Each row below is a small network's average activation on inputs in which a field has the value named, seen along a few directions.
Related values have similar rows: they may be neighbours, one step apart, or belong to one group.

Other fields shift rows strongly along one fixed direction, in all tables alike. That doesn't count.

RONEZ, 17 values:
mela: [+1.15 -0.30 -0.07 +0.55 +1.43 -1.10 +0.88 -0.72 +0.83 -0.43 -1.25 -1.18 -0.62 +2.47 -0.58 +2.62 +2.83 -0.08 +0.78 -2.58 -0.64 +0.18]
fese: [+5.64 -2.12 -2.63 +0.17 +1.72 -1.83 +2.05 -2.23 +3.60 -2.95 -0.19 -1.63 +0.41 +3.80 -2.07 +1.01 +7.84 -3.05 +0.38 -4.39 -5.32 +1.24]
fizaz: [-0.81 -1.30 -0.44 -0.72 +0.54 -0.46 +0.47 +0.49 +0.32 +0.57 +1.13 -0.05 +0.35 +0.23 -0.91 -1.39 -0.35 +0.83 -0.34 +0.51 -1.24 -0.56]
puf: [+0.34 +0.28 +0.12 +1.23 +0.49 -0.98 -0.13 -0.87 +1.95 -0.88 -0.58 -0.38 -1.19 +1.66 -0.48 +2.06 +2.20 -0.10 +0.22 -1.98 -0.39 -0.33]
popu: [+3.66 -1.17 -1.31 +0.33 -0.13 -0.31 +0.40 -1.29 +1.71 -1.37 +0.40 -0.71 -0.43 +1.35 -0.56 -0.70 +3.38 -2.27 +0.27 -1.65 -1.98 +1.58]
vafad: [+0.20 +0.56 +0.06 +0.98 -0.25 -0.05 +0.25 -1.29 +1.37 +0.50 -0.06 +0.92 -1.28 -0.92 -0.25 -0.35 -0.68 -0.28 -0.30 -0.48 +1.68 -0.29]
bebi: [-0.79 +0.91 +1.08 -0.71 +0.72 +0.02 -0.54 +0.27 -2.15 -0.34 -0.43 +0.09 +1.28 -0.30 +1.57 -0.14 -1.30 -0.18 -0.09 +0.66 -0.24 +0.07]
pevi: [+0.48 +0.76 -0.10 +1.14 -1.83 +0.71 -0.98 +0.04 -0.36 +0.51 +0.89 -0.24 -0.53 -1.58 +0.29 -1.73 -0.77 -0.39 -0.90 +1.76 +1.81 +0.04]
leli: [-3.92 +2.47 +2.39 -0.60 -1.78 +1.51 -2.30 +3.07 -3.80 +2.76 -0.41 +0.72 +0.72 -2.76 +3.14 -1.50 -5.97 +2.90 +0.65 +4.66 +2.78 +0.09]
ketur: [-3.46 -0.64 +0.65 -1.50 -0.38 +1.78 -0.65 +2.00 -0.98 +1.35 +1.09 +1.07 +0.62 -1.48 +0.24 -2.09 -3.41 +2.06 -0.93 +2.67 +1.90 -0.87]
murud: [-2.67 -0.72 -0.43 -0.54 -1.71 +1.43 -1.29 +1.39 -0.63 +2.41 +1.33 +0.10 +0.20 -1.59 +0.23 -1.76 -1.62 +1.79 -0.83 +2.27 +0.82 +0.13]
mitu: [+1.70 -1.13 -1.31 -1.04 +2.91 -0.49 +1.69 -0.74 +0.49 -2.93 +0.28 +0.58 +0.53 +0.87 -0.82 +1.62 +2.03 -2.10 -0.60 -2.29 -3.12 -0.65]
dizil: [+2.87 -0.47 -0.21 +0.76 +1.16 -1.23 +1.25 -3.20 +2.49 -1.84 -0.39 +0.30 -1.44 +2.31 -2.04 +2.25 +3.68 -1.62 +0.19 -3.42 -1.48 -0.24]
fizu: [-0.56 +0.43 +0.83 +0.12 -0.64 +0.14 +0.64 +0.95 -1.63 +0.64 -1.86 -0.78 +0.82 -0.02 +0.71 +0.81 -0.51 +0.79 +1.31 -0.33 -0.21 -0.25]
dud: [-0.05 +0.00 +0.11 -1.39 +1.71 -0.70 +0.50 -0.01 -1.22 -1.61 +0.74 +1.04 +1.07 -0.53 -0.01 +0.18 -0.26 -1.31 +0.27 -0.63 -1.06 +0.31]
dum: [-1.71 +0.80 +0.70 +0.41 -1.06 +0.46 -1.18 +1.48 -1.23 +1.61 -1.46 -0.85 +0.30 -0.41 +0.56 +0.94 -2.29 +1.64 +1.43 +1.26 +1.98 -0.92]
lubiz: [-2.08 +1.64 +0.57 +0.81 -2.92 +1.10 -1.08 +0.66 -0.77 +2.00 +0.77 +1.01 -0.82 -3.09 +0.99 -1.83 -4.82 +1.37 -1.52 +3.96 +4.70 +0.46]
The values of RONEZ form a ring.
- A walk along RONEZ starts at dizil and steps to its neighbour puf. Put mela, vafad, pevi, murud in the order it reaches them. => mela, murud, pevi, vafad
- Which values are neighbours of ketur? Give them in the order they are listed. => fizaz, mitu
- Which values are neighbours of bebi? Give them in the order they are listed. => leli, dud
- Fewest steps between dum and fese? => 8

TEVOB, 15 values:
gafo: [-3.87 +0.73 +2.17 +1.61 -2.09 +0.66 -2.24 +0.57 +0.91 +3.24 -0.46 -0.59 -2.07 +1.42 -0.08 +1.14 -0.67 +3.32 +0.86 +0.58 +3.19 -1.04]
dod: [-0.84 -1.29 -2.19 -0.47 -3.94 +2.07 -1.38 +2.51 +0.47 +2.29 +3.22 -0.17 +0.73 -1.75 -0.11 -4.78 -1.51 +1.02 -1.67 +4.69 +0.65 +1.52]
poner: [-5.20 +0.22 +0.48 -2.13 -0.80 +1.62 -2.16 +5.48 -4.18 +2.83 +1.03 -0.42 +3.65 -2.10 +2.76 -3.75 -4.91 +3.45 +0.16 +5.00 -0.68 -0.71]
simam: [-0.97 -0.77 -1.25 -1.09 +2.38 +0.77 -0.56 -0.27 +0.82 -1.56 +3.10 +2.04 -0.12 +0.26 -0.24 -0.19 +0.27 -1.55 -2.16 -0.39 -1.29 -0.68]
dufu: [+0.95 +1.21 +0.26 +3.66 -3.69 +0.54 -1.45 -0.34 +1.95 +3.70 -1.14 -2.06 -2.32 +1.49 -0.13 -0.49 +0.14 +1.67 +1.01 +1.08 +2.97 -0.66]
gik: [+3.47 -1.50 -0.01 -2.48 +4.31 -2.21 +3.25 -1.42 -1.71 -4.49 -0.38 +0.22 +2.64 +2.53 -0.55 +1.30 +4.61 -3.49 +1.40 -4.83 -7.48 +0.73]
pifip: [+4.51 -1.90 -1.99 -0.87 -0.05 -0.20 +0.54 -3.10 +2.77 -2.01 +1.60 +1.13 -0.33 -0.74 -1.42 -2.60 +3.25 -3.28 -0.62 -1.51 -2.69 +2.21]
gara: [+0.36 +2.37 +0.16 +2.99 -3.28 +0.82 -0.80 -1.46 +0.52 +1.66 -0.46 +0.32 -2.21 -2.38 +0.86 +0.07 -1.13 +0.30 -1.43 +1.05 +3.71 +0.45]
foned: [+3.73 -1.61 -1.83 +1.14 +2.64 -2.08 +3.18 -2.89 +3.79 -3.15 -1.98 -0.68 -1.57 +1.86 -3.44 +4.47 +4.70 -2.85 +1.10 -5.61 -1.43 -1.67]
deki: [+0.42 +1.88 +1.33 +0.12 +1.61 -1.70 -0.01 -0.52 -2.44 -1.46 -2.89 -0.70 +0.72 +1.02 +0.94 +4.90 +0.42 +0.01 +1.92 -2.10 -0.86 +0.07]
zuk: [-6.05 +2.59 +2.52 -0.57 -1.31 +0.84 -1.37 +1.11 -1.34 +2.85 +1.54 +3.43 -1.14 -4.27 +1.53 -2.04 -8.81 +3.28 -1.99 +5.58 +5.94 -0.70]
ref: [-1.50 -3.51 -1.59 -2.08 +0.34 +0.76 +1.39 +0.96 +0.45 +1.36 +2.04 -0.30 +0.95 -0.17 -2.19 -2.48 +0.54 +1.31 -1.50 +0.97 -1.40 -0.55]
dade: [-0.10 +1.86 +0.65 +1.88 -2.24 +0.39 -1.19 -0.30 -0.24 +0.06 +1.92 +0.63 -1.51 -2.41 +0.92 -2.71 -2.89 -0.93 -2.18 +2.78 +5.20 +0.92]
gepu: [+6.82 -1.55 -0.12 -2.06 +6.23 -2.34 +3.49 -3.16 +0.39 -7.74 -3.68 -0.74 +1.80 +3.53 -0.98 +4.44 +6.56 -4.54 +1.46 -6.67 -6.94 -0.29]
zuno: [-1.72 +1.27 +1.42 +0.35 -0.13 +0.06 -0.69 +2.83 -2.16 +2.42 -3.46 -2.08 +0.80 +1.72 +2.15 +2.73 -0.59 +2.26 +3.64 -0.63 +1.11 +0.41]
The values of TEVOB form a 3 by 5 grid.
- Which values are neighbours of gara? Give them in the order they are listed. => dufu, foned, dade
- Which values are neighbours of gik? Give them in the order they are listed. => poner, simam, gepu
- Which values are neighbours of zuno? Give them in the order they are listed. => gafo, deki
Each value of TEVOB is a pair of two hidden parts, and every pair occurs once (3 first parts, 5 second parts).
- Changing only the second part turns simam into foned. pifip has the same second part as simam; what does that change turn pifip into? => gara
- Changing only the second part turns zuno into gepu. dufu has the same second part as zuno; what does that change turn dufu into? => dade

FIFI, 11 values:
kot: [-6.50 +1.93 +1.49 -0.39 -2.49 +2.15 -2.57 +5.12 -4.25 +4.26 -0.68 -0.20 +1.40 -2.63 +2.76 -0.22 -6.81 +4.46 +0.98 +4.92 +3.96 -0.91]
nurul: [-0.01 -0.20 +0.67 -1.90 +2.20 +0.18 +0.24 +0.76 -2.34 -1.58 -0.46 +0.52 +1.79 +0.34 +1.07 +0.43 -0.24 -0.88 +1.04 -0.90 -2.46 -0.05]
gadav: [-1.55 +1.19 +1.87 +1.31 +0.09 -0.56 -0.46 -0.06 +0.25 +0.86 -1.59 -0.66 -1.12 +1.46 +0.10 +2.04 -0.58 +1.58 +0.87 -0.49 +2.07 -1.38]
mel: [-0.33 -0.39 +0.91 -1.68 +1.55 -0.78 +0.38 +0.72 -1.94 -0.56 -1.10 -0.64 +1.76 +1.19 +0.70 +0.93 +1.12 +0.63 +1.30 -1.03 -2.78 +0.70]
somu: [+1.11 -1.21 -1.53 +1.11 -1.89 +0.72 +0.25 -0.21 +2.04 +1.43 +0.98 -0.66 -0.67 -0.16 -1.31 -2.40 +0.99 +0.03 -0.61 +0.67 -0.37 -0.69]
mori: [+5.20 -3.86 -2.95 -1.24 +2.63 -1.64 +2.66 -3.07 +4.65 -3.51 +0.84 -0.46 -0.27 +2.72 -3.44 +0.25 +7.22 -3.20 -0.52 -4.32 -5.01 +1.15]
nebad: [-1.45 +2.32 +1.60 +1.91 -2.68 +0.91 -1.09 -0.77 +0.21 +1.98 -0.79 +1.13 -2.15 -2.61 +0.68 -0.35 -4.13 +1.41 -0.52 +2.37 +4.91 -0.75]
riz: [+5.75 -2.18 -1.96 -2.02 +5.14 -2.74 +3.49 -2.37 +0.91 -6.28 -0.59 -0.47 +1.92 +2.33 -1.61 +2.05 +6.11 -4.55 -0.01 -5.08 -6.48 +0.88]
dab: [-1.55 +0.01 -0.58 -0.55 -0.37 +0.84 -0.81 +0.24 -0.24 +0.42 +3.30 +1.79 -0.14 -1.71 +0.34 -2.61 -1.82 -0.29 -2.33 +2.12 +0.44 +0.40]
duzig: [-0.25 +1.43 +0.71 +1.76 -0.71 -0.23 -0.38 -0.77 -0.05 +0.52 -0.90 -0.22 -1.33 +0.58 +0.08 +2.37 -0.21 -0.28 +0.71 -1.15 +3.03 +0.01]
saru: [-0.43 +0.96 -0.22 +1.69 -3.46 +1.15 -1.70 +0.42 +0.77 +2.45 +1.00 -0.15 -1.20 -1.52 +0.64 -2.50 -1.64 +1.08 -0.90 +2.89 +2.68 +0.63]
The values of FIFI form a ring.
- A walk along FIFI starts at dab and steps to its neighbour riz. Put kot, mel, somu, nebad in the order it reaches them. => mel, kot, nebad, somu
- Fewest steps between saru and duzig? => 2
